Here are a small network's activations along a few directions, averaged over the inputs that share one value of a field.
Values that are neighbours, or in one group, have similar rows; names and order tell nothing.
Strong random noise was added to every row along 2 fixed directions; ignore it. To show where, here is one row again and again, with new noise each time:
[  -8 -220 -127  -21  211  -94 -240 -194  228  120  -17   58  102 -159
  192  -62 -185]
[ 289   92  180  -18 -122  -66  307  143  -29 -184   39 -478  113 -235
 -101   61   83]
[ -92 -133 -232  -17  256  -77 -241 -188  160  127  -56  160   70 -127
  134 -103 -189]
[ 109  -74   -9  -19   74  -80   -4  -48  108  -10    2 -160  102 -188
   58  -15  -70]


Field LEFIF:
muk: [   0 -106  483 -167 -200  207  -14  -62  -45 -319  145 -133  105  224
  -75  281  217]
metaf: [ 206  167  217   -8 -193   31  235  199 -139 -311   34 -233   47  132
 -340  110  220]
vupi: [ 288 -402  358    0 -239 -101  -79  -43  298  119  167 -314  -15  -34
  354  122  -66]
fon: [ -17 -327 -265   48  344 -135 -467 -312  357  262  -59  289   65 -164
  309 -130 -285]
nipi: [ 283  169   79   11 -116 -135  384  196  -23 -135   25 -522   82 -279
 -115    5   61]
nog: [  56 -261  -63   21  148  -73 -381 -192  271  143  -45  284   72  -22
  126  -54 -163]
zepo: [ -71  -61 -149   42   71  -24 -214 -114   58   45  -58  251 -104  142
   26  -88  -18]
pef: [-513  770 -366  220 -121  251  499  478 -717   54 -154  349 -311  256
 -385 -123  245]
kada: [-154 -171  119    4 -183   76  158  130 -107  399   67  111 -174   54
  327   80   -5]
zor: [  35 -175  320 -128  -63   88 -207 -205  159 -200  136  -71   48  227
   18  127   51]
The values of LEFIF form a star with 3 arms.
Q: List every value one step from fon, in the order listed.
A: nipi, nog
Q: List every value one step from metaf, in the order listed.
A: zepo, zor
Q: List every value one step from kada, in the order listed.
A: pef

Field MISU:
vufem: [ 122 -222  -45  -62  125 -128 -312 -325  366  -58    6  -29   56  -29
   89 -105  -82]
bar: [ -27   41   53  154 -149   58  -61  -49  240  157  150 -172  -28 -126
  309  -58  -50]
befez: [-219 -476  488   19 -330  175 -128    1   54   82  202   96  -61  594
  249  188  217]
soz: [-132 -318    7  -90  -37   53 -111    1  -29  210    4  370  -90  311
   75    7   30]
tamal: [ 608 -217  376 -161  -42 -167   11 -108  303 -507   81 -578  273 -189
 -189  161  135]
rozus: [-634 -210 -371 -158  120  243 -638 -190   65  375  148  940 -330  585
  293   73 -253]
rolom: [ -17  727 -220  230 -207 -132  937  523 -707 -142 -242 -439 -172  -60
 -498 -253  317]
fefe: [  90 -344  -81   35  235 -169 -194  -39  155  500  -76  187  -28 -367
  448   62 -404]
kub: [-204  191 -314  213  295  -42  -35  -71   32  337 -158  106  117 -462
  203 -215 -253]
pupap: [ 582  592  325 -192  -82   63  481  209 -293 -940  -29 -669  337 -324
 -815  224  327]
The values of MISU form a star with 3 arms.
Q: List every value one step from kub, in the order listed.
A: fefe
Q: List every value one step from rozus, in the order listed.
A: befez, soz
Q: List every value one step from pupap, in the order listed.
A: tamal
